These are the activations of a small neural network, seen along a few directions. Each row is one input.
Each table varies a few parts of the input and shows all the possible inputs, shuffled.
Descriptions start from the smaller parts, as in this example, which fits no table here: one of 5 places around a ring, together with either a single point or (one of 2 separate values, together with one of 4 places along a line) or one of 9 places along a line.
Shared parts are said once, and a part with two or three values counts as separate values.

Other details of the inputs shift rows strongly along two fixed directions, in all tables alike. That doesn't count.

Rows:
row 1: [-34   8 -73  22 -34   7  52  45 -15 -17  63 -24]
row 2: [ 58  -5   7  -3  25 -15 -39 -20  29   4 -23 -16]
row 3: [ 73 -10  46   8  44  -2 -42 -31  41 -21 -15  20]
row 4: [ -22  -20   41   43   21   41   18   10  -11 -102   96   63]
row 5: [ 21  17   5 -34   3   2  -6 -18   7  59 -62  20]
row 6: [-81 -12   0  11 -10  38  34  34 -55 -13  48  27]
row 7: [-67 -28  29  31   2  22  12  17 -38 -65  72  18]
row 8: [ 36  26   2 -36   2   2   0 -21  16  56 -62  29]
row 9: [-44 -34   2  43  12  22   1  32 -33 -68  86  -9]
row 10: [ -74   25 -114   -1  -76  -25   71   52  -35   39   24  -75]
row 11: [  3  25 -14 -48 -18 -15   2 -15  -2  89 -84  -6]
row 12: [-11  22  -2 -43 -27 -30  -8 -18   0  76 -88 -26]
row 13: [-27 -17  45  38  23  58  21  18 -16 -92  87  77]
row 14: [-27 -33 -15  47  16  33   6  42 -19 -58  95   0]
row 15: [ 47 -29  91   6  64  31 -64 -30  24 -28 -13  59]
row 16: [ 25  -7  40 -15  18 -17 -39 -33  17  14 -42   2]
row 17: [ 25 -18  33  -3  23 -20 -46 -21  12  14 -35 -25]
row 18: [ 28  20 -40 -28 -22 -45 -10 -13  16  55 -59 -58]
row 19: [ 51  -4  24  -5  21 -17 -32 -27  30   6 -35  -7]
row 20: [ 14  36 -46 -40 -46 -60  12 -19  16  79 -87 -64]
row 21: [ 44 -15  60  -1  39  -1 -47 -36  27 -16 -21  28]
row 22: [ 97 -33  43  25  78  23 -74 -16  50 -30  17  26]
row 23: [ -43   55 -116   -7  -87  -30  100   35  -18    9   25  -47]
row 24: [-89  31 -49 -11 -70  -1  79  32 -42  10  14  -9]
Each input here is: one of 4 places along a line, together with one of 6 places along a line.
Changing only the place on the line of 6 turns row 8 into row 4. The same change can be made to row 11. Which row results? -> row 16
Change only the place on the line of 6 in row 17. List by row number the other rows that result. -> row 6, row 7, row 9, row 10, row 12
Start at row 10 and move only the place on the line of 4, one step at a time. The first step leads to row 14. Which rows follow, in order? -> row 1, row 22
Change only the place on the line of 4 in row 13. List by row number the other rows that result. -> row 12, row 15, row 24

Rows:
row 25: [ 24  16 -23  16  -3  12  35   8  16 -44  46  27]
row 26: [ 32  22  22 -37  -9 -32 -22 -34  22  49 -97 -19]
row 27: [ 49 -22  72 -15  52  -7 -70 -50  25  12 -41  30]
row 28: [ 39 -31  59  29  47  13 -50 -11  18 -60  19   6]
row 29: [ -5   4  -2 -21   6   1  -4 -12 -18  27 -15  14]
row 30: [-48  28 -82   1 -60 -13  78  41 -38   3  21 -48]
row 31: [-22   7   9  27  -1  46  53  17 -13 -76  82  75]
row 32: [ 33  -3  27 -19  27  11 -43 -13  20  46 -53  17]
row 33: [-22  -3 -17  19 -19  -2   8  21  13 -21  31 -15]
row 34: [ 42  14   5 -52   7 -33 -33 -46  15  82 -93  -8]
row 35: [ -7 -17   7  34  13  18   8  19 -16 -56  51  -4]
row 36: [ 17  12 -22  -8 -17 -25 -10  -1  32  38 -33 -33]
row 37: [-28  19 -73 -11 -41 -24  44  12 -22  23  15 -37]
row 38: [-50   5 -51  23 -38   5  46  40 -11 -15  52 -20]
row 39: [ 33   4   4  -1   5 -22 -14  -9  15   6 -30 -31]
row 40: [-31   5 -52  13 -30   5  35  36  -8   2  35 -22]
row 41: [  42   28   -1  -50   -9  -30  -13  -30   11   84 -114  -26]
row 42: [-61 -28  39  42   5  47  11  30 -14 -78  85  49]
row 43: [ 45 -40  98   3  69  12 -84 -49  24 -30  -8  49]
row 44: [-47  25 -82  -7 -57 -33  61  17 -24  17  22 -42]
row 45: [ 41   8 -12 -24   1 -45 -29 -33  26  44 -49 -34]
row 46: [-31 -28 -12  36  20  32  12  27 -37 -65 101  18]
row 47: [ 56 -38 102  11  77  28 -74 -32  16 -29 -23  42]
row 48: [ -50   43 -102   -9  -72  -19   86   44  -42   25    7  -58]
row 49: [ 26 -38  49  25  49   6 -54 -20  16 -57  43  18]
row 50: [ 67 -23  29   3  53  10 -72 -12  37  20 -26   2]
row 51: [-34  37 -49 -30 -58 -24  41   9   2  70 -52 -24]
row 52: [ 12  22   0 -33 -21 -26 -11 -17  30  71 -79 -13]
row 53: [-51 -24  45  41  13  45  23  25 -37 -86  79  41]
row 54: [  7 -21  40   6  31  30 -29   1   8  -1   0  33]
row 55: [-47 -17  21  29  15  53  29  34 -51 -64  69  38]
row 56: [-34  36 -51 -40 -53 -39  43 -11 -16  63 -45 -23]
Describe the family of inputs behind these rows. -> one of 2 separate values, together with either a single point or (one of 3 separate values, together with one of 5 places along a line)
Changing only the choice among 2 separate values turns row 25 into row 31. The same change can be made to row 49. Which row results? -> row 43
Start at row 50 and move only the place on the line of 5, one step at a time. The first step leads to row 40. Which rows follow, in order? -> row 38, row 36, row 33
Change only the choice among 3 separate values in row 39. List by row number the other rows that result. -> row 36, row 45

Rows:
row 57: [ -7   0  13  31  18  16 -18  37  20 -60  54 -19]
row 58: [112 -23   1 -14  50 -48 -52 -65  61  35 -48 -16]
row 59: [ 20 -23  39   1  73   6 -31 -30  -5  10  19  65]
row 60: [ -6  39 -45 -15 -48  21  56  15 -10  10  27  15]
row 61: [ 11 -50  75  14  45  36 -37  -4   8  13 -31  10]
row 62: [ 27   8  19 -37  10  15 -23 -27 -17  47 -30  20]
row 63: [-20 -14  -4  31  25  14  40  28 -68 -38  43  10]
row 64: [ 11 -22  63  -5   0 -50 -25 -72  25 -51  -6   3]
row 65: [ 13  -1  13  22  18  51 -26  -2  19 -41  22  53]
row 66: [ 41 -46  28   7  30  -9 -67 -12  62 -25  16  -9]
row 67: [ 25 -34 -12  13   4   4  -6  -7   5 -54  84   4]
row 68: [ 29   7   5  -1  24   8 -51 -16  44  -3  -1  54]
row 69: [-28  14  -9 -14  -3 -20 -21  18 -10  21 -19 -57]
row 70: [ -4  10 -88 -13 -53 -39  10 -12  24  15  -7 -44]
row 71: [-21 -19  41  15   7  25 -16  -2   0  38 -18  14]
row 72: [ -3 -17  33 -12  35  20 -30  -9 -23  -6  50  62]
row 73: [-13  48  29 -38 -52 -36  33 -54  11  18 -72  13]
row 74: [ 14  34 -51  -4 -48  -6  54  36 -26  -7  12 -21]
row 75: [ 20 -54  19   0  43  -6 -85 -43   7 -16   4  -4]
row 76: [ -7  12  -4  44  -8  -6   9  27  24  -9  26 -43]
row 77: [  2  -6  18 -14   5 -10 -32  22 -12  24 -53 -30]
row 78: [-15  25 -37  -9 -27   7  38  19  -2  -7  65  42]
row 79: [-78 -45 -22  34 -31 -11  24  20 -25  -8  66 -34]
row 80: [-24  10 -20  20 -30  11  30  62  -2 -36  21 -18]
row 81: [-46  10  64   4  -9 -14  18 -32   0 -64  39  71]
row 82: [ 12  54 -60 -55 -37 -54  11 -12 -31  81 -57 -80]
row 83: [ 34   7 -17 -45  15 -14  24 -29 -13  73 -88 -16]
row 84: [ 29   0  40 -52  30 -28 -83 -30  46  87 -85  13]
row 85: [-57   2 -34  20 -22  18  22  40 -67 -39  27  -8]
row 86: [-11   7 -34  -2 -33  40  70  36 -25 -41  53  15]
row 87: [ -13   65 -103  -30  -55  -49   85    3    9   74  -17    2]
row 88: [  72   10   40   -6   10   -4  -48  -32   78   83 -100   -1]
row 89: [ 39  -7  23   9  69 -11 -31 -25 -20  -1  -2 -17]
row 90: [-17 -22  28  28   2   2  -8  26 -22  16 -20 -23]
row 91: [-36  -2 -68  15 -69 -41  48  15  29  31  15 -61]
row 92: [-10  13 -18  -2  11  -9 -37  -6 -23  -1 -14 -36]
row 93: [ -1  13 -38  -7 -23  28  26  14   8 -15 -17   2]
row 94: [ 45 -33  55 -26  50  38 -35 -18 -20  -3 -15  26]
row 95: [ 12  -3  86 -16   5  -2   5 -47  10 -49 -47  31]
row 96: [-19  44 -70 -47 -75 -14  63  34  27  60 -72 -51]
row 97: [  26   39  -40  -52  -11  -32   23  -39   -9  113 -100  -14]
row 98: [-32  28 -39 -28 -32   8   3 -11 -21  49 -46   0]
row 99: [100  10   1 -33  35 -11  -2 -36  43  53 -95  -1]
row 100: [  18   71 -100  -19  -39  -58   68    2    3   54  -37  -71]
row 101: [-11 -34  28   3  35  52 -27   1 -26 -38   0  30]
row 102: [-26   5 -15 -47 -28  -1  14  18  -7  55 -71 -33]
row 103: [  4 -20  24  10  20  24  -5  22 -61 -38  40  11]
row 104: [ 26  -9  43   9  36 -25 -65 -17  17  50 -54 -51]
row 105: [-31  24 -49  36 -16  15  19  32 -12 -66  64 -21]
row 106: [  1 -21  30  62   5  25   7  43   9 -41  34  -2]
row 107: [ -5  39 -81  13 -43 -21  94  38 -31   1   6 -25]
row 108: [ -6   7 -17  31   9  39  57  12 -10 -36  61  49]
row 109: [-45 -19 -41 -26 -35 -39  -5   3  -3  33  -6 -54]
row 110: [-12 -36  68  21  45  13 -54  -8  18  23  11  45]
row 111: [ 12 -54  17  -2  29   0 -39 -25 -24 -30  60   2]
row 112: [-68  -5 -14   8   2  24  -6  13 -31 -23  56  52]
row 113: [-60  11 -23  12 -28  16  30  49  17 -27  70  38]
row 114: [ -5 -29  66  -3  40  42 -56  -1   7   0  -7  36]
row 115: [-39   2   3  21 -18  49  22  41  13 -39  52  32]
row 116: [  6  16  65   3 -13 -32   9 -26 -11 -54 -38   8]
row 117: [ 19 -21  53  34  34  14 -41  -1  58   3  21  49]
row 118: [ 11 -35  46  40  20  48   3  22  31 -30  14  18]
row 119: [ 27  29 -25   5  -5  -5   9  13  -5 -25  42 -26]
row 120: [-44 -35 -44  19   4 -13  44  -3 -49 -28  80 -10]
row 121: [-24  12 -42  36 -27  23  31  47 -24 -64  42   2]
row 122: [ 26  12  87   5  25 -34 -35 -55  14 -59 -23  -3]
Describe the family of inputs behind these rows. -> one of 6 places along a line, together with either a single point or (one of 2 separate values, together with one of 5 places along a line)
Changing only the place on the line of 6 turns row 79 into row 104. The same change can be made to row 120. Which row results? -> row 89
Changing only the place on the line of 6 turns row 80 into row 57. The same change can be made to row 121. Which row results? -> row 105
Which other rows agree with row 94 in the place on the line of 6? List them by row number. -> row 61, row 83, row 86, row 93, row 95, row 96, row 99, row 101, row 102, row 118
Change only the place on the line of 6 in row 91. List by row number the other rows that result. -> row 76, row 88, row 106, row 117, row 118
Change only the place on the line of 6 in row 111. List by row number the other rows that result. -> row 62, row 72, row 82, row 94, row 103
